Each row below holds a small network's activations on one input, seen along a few directions.
In each table, some parts of the input vary, and every possible input appears once, in random order.
Descriptions start from the smaller parts, as in this example, which fits no table here: ring(8) and (point or ring(11) or (values(2) and line(6))).
Shared parts are said once, and a part with two or three values counts as separate values.

Rows:
r1: [-0.33  0.44  2.14 -4.07 -4.82  1.64  0.79  0.01 -2.91  1.18 -4.30  1.58
 -0.81 -2.20]
r2: [ 1.17 -3.44  3.40  5.96  6.92  4.75 -0.81  1.79  0.20 -2.43  2.89 -1.85
 -0.57  3.04]
r3: [ 0.37  2.55  0.79 -1.15 -0.42  1.74  3.10  1.94 -1.03 -0.17 -1.94  0.10
 -5.13  5.92]
r4: [-1.50 -2.44 -1.70  4.11  1.77 -1.46  1.58 -0.37 -1.29  0.92  3.00 -2.58
 -2.15  5.11]
r5: [ 0.52 -1.57 -4.53  0.15  2.27 -3.96 -1.71 -0.66  1.46  2.47  1.29 -0.17
 -0.25 -3.70]
r6: [ 0.63 -5.56  4.67  2.94  2.65  5.31 -1.95 -0.35 -0.69 -0.69  0.71 -0.14
  4.37 -5.58]
r7: [-1.77  1.95  2.39  4.03 -0.48 -1.65  2.18 -1.76  0.84 -1.59  3.85 -0.94
 -1.01  7.48]
r8: [ 0.48  6.88 -2.55 -2.39 -0.39 -2.02 -1.21  0.07  3.36 -0.55 -2.57  3.36
  0.77 -1.67]
r9: [-0.68 -4.37 -0.74 -3.54 -3.41  0.29  0.31  1.06 -3.88  0.47 -1.31 -2.00
  1.38 -2.79]
r10: [ 2.47  4.11 -1.39 -4.77 -0.15 -1.38 -1.16  2.30  1.15  1.38 -3.33  2.50
 -2.88 -2.06]
r11: [ 2.36 -0.63 -4.24 -4.45  1.29 -2.40 -1.56  3.07  0.01  0.79 -0.38 -1.37
 -0.78 -2.70]
r12: [-1.89 -4.99 -0.73  1.17 -2.32 -1.60 -0.01 -2.67 -2.42  2.16  0.48 -0.99
  2.28 -3.13]
r13: [ 0.30  3.32 -0.39 -0.02 -0.02 -3.84 -1.49 -1.66  3.34 -0.27  2.56  1.90
  1.05 -0.75]
r14: [-1.91 -0.35  3.28  1.15 -4.84 -1.01  0.42 -4.09 -0.29 -0.32  1.67  0.76
  3.60 -0.79]
r15: [-1.51  5.20 -0.21  1.39 -0.91  0.90  3.01 -0.36  1.25 -1.88 -1.29  0.66
 -1.23  6.19]
r16: [-1.99  2.83  0.80 -1.36 -5.34  1.39  0.99 -2.70 -0.10 -0.79 -3.50  2.18
  2.95 -2.33]
r17: [ 0.33 -1.91 -1.74 -0.79  0.88  0.56  2.07  2.86 -2.30 -0.56  1.10 -3.47
 -2.82  5.52]
r18: [ 2.94 -2.03  0.75  1.63  7.32  2.72 -4.54  1.52  3.29 -0.11  1.07  0.47
  1.25 -5.56]
What is each input in this table made of? -> values(3) and (point or ring(5))
The inputs of r6 and r18 match in every part but the values(3) part. If r12 is changed in the same way as r6 into r18, which row does it become? -> r5
Which other rows does r11 become when the ring(5) part takes its other values? List them by row number. -> r5, r8, r10, r13

Rows:
r19: [-0.77 -5.01  4.56  3.86  2.36  4.68  1.69  2.44 -3.25 -2.09  1.42 -2.23
  0.15  3.74]
r20: [ 1.53  1.00 -4.73 -7.09 -1.59 -1.61 -1.46  1.91 -0.07  2.10 -2.78  0.60
  1.79 -5.70]
r21: [-3.16 -3.16  0.98  2.84 -3.49  1.20  3.50 -1.97 -2.66  0.80  0.91 -2.59
 -2.83  5.41]
r22: [-0.55  5.12  2.99  1.99 -0.21  1.52  3.54 -1.49  0.18 -0.84 -1.26  0.83
 -2.18  7.10]
r23: [ 1.25 -0.74  4.45  4.65  4.89  4.18 -0.74  1.03  1.20 -3.71  4.79 -3.24
  0.73  5.61]
r24: [ 1.63  2.23 -2.21 -6.85 -1.38 -3.48 -3.58  1.49  0.25  2.02 -2.90  2.63
 -1.24 -6.09]
r25: [ 0.97  2.08  1.00 -4.62 -3.22  0.71 -0.82  0.23  2.61 -0.09 -4.02  3.88
  1.76 -8.18]
r26: [ 0.02 -2.84  2.66  5.39  3.12  0.20  0.09 -1.29  0.89 -2.19  7.32 -4.30
  1.44  6.13]
r27: [ 2.42 -2.36 -2.99  1.81  6.87  0.03 -2.18  0.78  0.86  3.34 -0.23 -0.28
 -2.84 -3.11]
r28: [-1.29  1.22 -0.14 -3.64 -4.80 -3.65 -2.63 -2.87  0.28  1.89 -0.96  3.67
  1.85 -7.09]
r29: [-0.53  0.50 -0.72 -3.14 -5.47 -3.07 -0.46 -1.61  2.43  1.60 -1.62  2.71
  2.07 -7.83]
r30: [-0.99 -0.54 -1.98 -2.98 -5.74 -2.69 -1.73 -2.94 -1.33  0.18 -2.14  0.48
  4.96 -6.82]
r31: [ 2.03  1.32 -3.04 -6.38 -2.07 -3.24 -1.69  2.70  2.13  1.42 -3.92  1.88
 -0.57 -6.59]
r32: [-2.57  2.36  0.19  6.73  2.31 -1.83  1.59 -1.14  3.21 -2.36  4.70 -0.44
 -0.25  7.33]
r33: [-2.23  3.21  0.73  2.68 -1.94 -2.27  4.16 -3.42 -0.19  0.30  0.90 -0.06
 -1.81  7.49]
r34: [ 0.28  1.65 -0.46 -5.31 -2.94  1.95 -0.92 -0.36  0.63  0.47 -3.42  2.68
  4.47 -7.04]
r35: [-0.40 -3.77 -0.21  5.23  3.18 -0.45 -1.81 -3.36  1.42  3.36  1.10  0.65
  0.47 -4.05]
r36: [ 1.20  4.24 -1.45 -0.03  0.74 -1.91  3.20  0.47 -0.89  0.65 -0.14 -0.37
 -4.64  8.47]
r37: [-2.24 -6.69  2.43  4.62  0.71  0.37  2.60  0.06 -3.91 -0.68  3.96 -3.11
  0.86  4.20]
r38: [-1.42 -1.09  2.88  2.02 -2.04  5.48  2.61  0.17 -2.32 -0.53 -1.35 -1.31
 -3.31  4.82]
r39: [ 0.56  2.55  2.21 -4.89 -2.61 -0.07 -3.32 -0.77  0.87  0.34 -3.80  4.97
  1.81 -7.17]
r40: [-1.21 -0.19 -2.06 -3.65 -5.10 -2.03 -0.95 -2.32  0.30  2.26 -1.35  1.60
  5.17 -6.38]
r41: [-1.26  4.44  2.03  6.30  4.02  1.97  0.74  1.29  3.28 -3.59  2.37  0.66
 -0.85  6.81]
r42: [ 1.60  0.64 -4.75 -6.45 -2.33 -2.20 -2.32  1.39 -1.54  0.05 -3.71 -0.58
  1.61 -6.16]
r43: [ 0.03  3.59 -2.46  3.78  5.37 -1.42  0.74  2.71  2.33 -2.47  3.48 -0.73
 -3.51  8.26]
r44: [ 0.90 -5.80 -0.07  1.53  4.04  0.71  1.90  4.40 -4.38 -0.70  2.67 -3.81
 -2.31  5.29]
r45: [ 1.18 -1.59  1.74  3.88  5.26  3.90 -1.96 -1.39  1.59  1.67 -0.87  1.67
  0.02 -4.69]
r46: [ 0.42  1.10 -0.10 -4.49 -3.59  1.06 -2.06 -0.77 -0.78 -1.65 -4.74  1.75
  4.61 -7.19]
r47: [ 2.92 -1.54 -0.09  2.41  6.26  0.61 -0.45  2.65  0.23 -2.20  6.00 -4.67
 -1.72  7.02]
r48: [-0.32 -1.94 -1.41 -0.21 -0.63  1.32  2.72  1.95 -3.38  0.65 -0.42 -2.94
 -5.70  6.42]
What is each input in this table made of? -> values(3) and (point or line(4) or ring(5))
The inputs of r19 and r44 match in every part but the values(3) part. If r25 is changed in the same way as r19 into r44, which row does it become? -> r31
Start at r39 and move only the line(4) part, one step at a time. The first step leads to r25. Which rows follow, in order? -> r34, r46
Which other rows does r32 become when the values(3) part takes its other values? List them by row number. -> r41, r43

Rows:
r49: [ 0.06  0.62  0.17 -2.63 -2.38  0.01  0.55  0.46 -1.52 -0.42 -1.09 -0.39
  0.12  0.50]
r50: [ 0.24  0.10  0.59  4.24  4.54  1.11  1.42  1.16  0.54 -1.25  3.40 -2.16
 -2.68  7.47]
r51: [ 1.19 -0.84 -1.36 -1.10  1.42 -1.45 -1.84  0.95  1.04  0.65  0.76  0.12
  0.22 -3.06]
r52: [ 0.17  2.69 -2.33 -1.96 -0.91 -2.60  0.12  0.15  0.34  0.98 -1.72  1.16
 -1.69 -0.13]
r53: [ 0.96  0.26 -1.38 -0.55  1.83  0.61 -1.46  0.97  1.14 -0.25 -0.73  0.37
  1.16 -2.71]
r54: [-0.96  0.27 -1.71 -2.00 -2.72 -0.85  1.31  0.43 -1.22  0.96 -1.76  0.07
 -1.20  0.11]
r55: [ 0.17 -0.71  1.65 -0.68 -0.69  2.29  0.19  0.26 -0.67  0.32 -1.68  0.65
 -0.35 -1.51]
r56: [ 0.98  1.71  0.73 -0.74  0.93  1.21 -0.78  0.56  1.52  0.14 -1.41  1.64
 -0.66 -1.59]
r57: [ 0.04 -2.30  1.70  4.26  3.00  1.75  2.22  0.58 -1.96 -0.63  2.71 -3.01
 -2.46  7.27]
r58: [-0.52  0.66  2.24  0.51 -1.05  0.72 -0.46 -1.08  0.68 -0.22 -0.83  1.85
  0.91 -1.89]
r59: [-1.24 -0.89  1.80  5.76  2.41  1.01  1.71 -0.78  0.11 -1.72  3.81 -2.11
 -1.19  7.01]
r60: [-0.31 -0.73  0.35  0.61  0.04 -0.15 -1.40 -1.00 -0.03 -0.20 -0.25  0.67
  2.57 -2.99]
r61: [ 0.01 -1.84  0.17  0.27 -0.16 -1.32 -1.41 -1.72  0.44  1.16  1.16  0.14
  1.76 -3.39]
r62: [-0.84  1.94  0.26 -1.10 -2.76 -0.39  0.74 -1.08  0.76 -0.83 -0.04  0.57
  1.53  0.33]
r63: [ 0.34 -3.45 -0.44 -1.17 -0.11 -0.41 -0.96  0.67 -1.03  0.85  0.44 -0.91
  0.66 -3.01]
r64: [ 0.89  3.04 -0.87 -2.48 -0.76 -0.82 -0.16  0.42  0.86 -0.38 -0.85  0.51
 -0.14  0.45]
r65: [-1.52  1.70 -1.40 -0.50 -2.92 -1.61  1.21 -1.54  0.65  0.81 -0.83  1.19
  0.11 -0.18]
r66: [ 0.33 -2.22 -0.15 -0.76  0.30  0.91 -1.02  0.60 -1.66  0.03 -1.12 -0.36
  1.35 -2.66]
The inputs of r60 and r66 match in every part but one. If r58 is changed in the same way as r60 into r66, which row does it become? -> r55
What is each input in this table made of? -> values(3) and (point or line(5))
Which other rows does r52 become when the values(3) part takes its other values? List them by row number. -> r54, r65

Rows:
r67: [-2.19 -0.48  3.41  4.74 -0.79  0.25  0.34 -3.70  0.93 -0.18  2.02  1.17
  1.19  0.89]
r68: [ 1.89 -2.32 -1.57 -0.47  4.28  1.87 -2.13  3.26  0.86  0.32 -0.86 -0.32
 -1.11 -3.85]
r69: [ 1.53  4.15 -1.69 -1.75  2.32 -2.75 -1.95  1.93  3.05 -0.91  0.86  1.51
 -0.72  0.11]
r70: [ 0.43  2.23  1.50  0.93  1.10  2.59  2.45  1.39 -1.11 -1.68 -0.23 -1.17
 -2.24  7.06]
r71: [-1.63  1.90 -2.85 -2.46 -4.61 -2.74  1.93 -1.72 -2.28  1.71 -2.71  0.51
 -0.51  0.89]
r72: [-1.07  2.93  2.17 -1.41 -4.46  2.21  2.45 -1.31 -1.59 -0.89 -2.77  0.61
 -0.28  3.01]
r73: [-1.25 -1.99  1.95  6.76  4.13  1.08  0.85 -0.07  1.37 -1.75  4.44 -1.39
 -0.21  4.65]
r74: [-0.54  0.31 -2.65 -0.74  0.01 -2.86  1.77  1.86 -1.89  0.68  0.27 -1.04
 -3.29  4.46]
r75: [ 0.72 -1.54 -0.71 -2.55 -0.98  1.51 -1.34  0.34  0.72  1.53 -3.33  1.57
  1.52 -7.93]
r76: [ 1.74 -4.85  0.23  2.00  4.34  1.40 -1.77  0.54 -1.79 -0.29  2.47 -3.15
  1.60 -0.44]
r77: [ 0.20  4.91 -1.02 -3.93 -2.97 -3.30 -1.59 -0.72  2.99  0.07 -1.50  3.39
  1.45 -4.01]
r78: [ 0.16 -5.26  1.22 -1.12 -2.36  0.76 -1.02 -1.80 -1.28  1.37  1.34 -1.71
  2.58 -4.85]
What is each input in this table made of? -> values(2) and ring(6)
The inputs of r77 and r75 match in every part but the ring(6) part. If r69 is changed in the same way as r77 into r75, which row does it become? -> r68
Which other rows does r74 become when the values(2) part takes its other values? List them by row number. -> r71
Which other rows does r72 become when the values(2) part takes its other values? List them by row number. -> r70
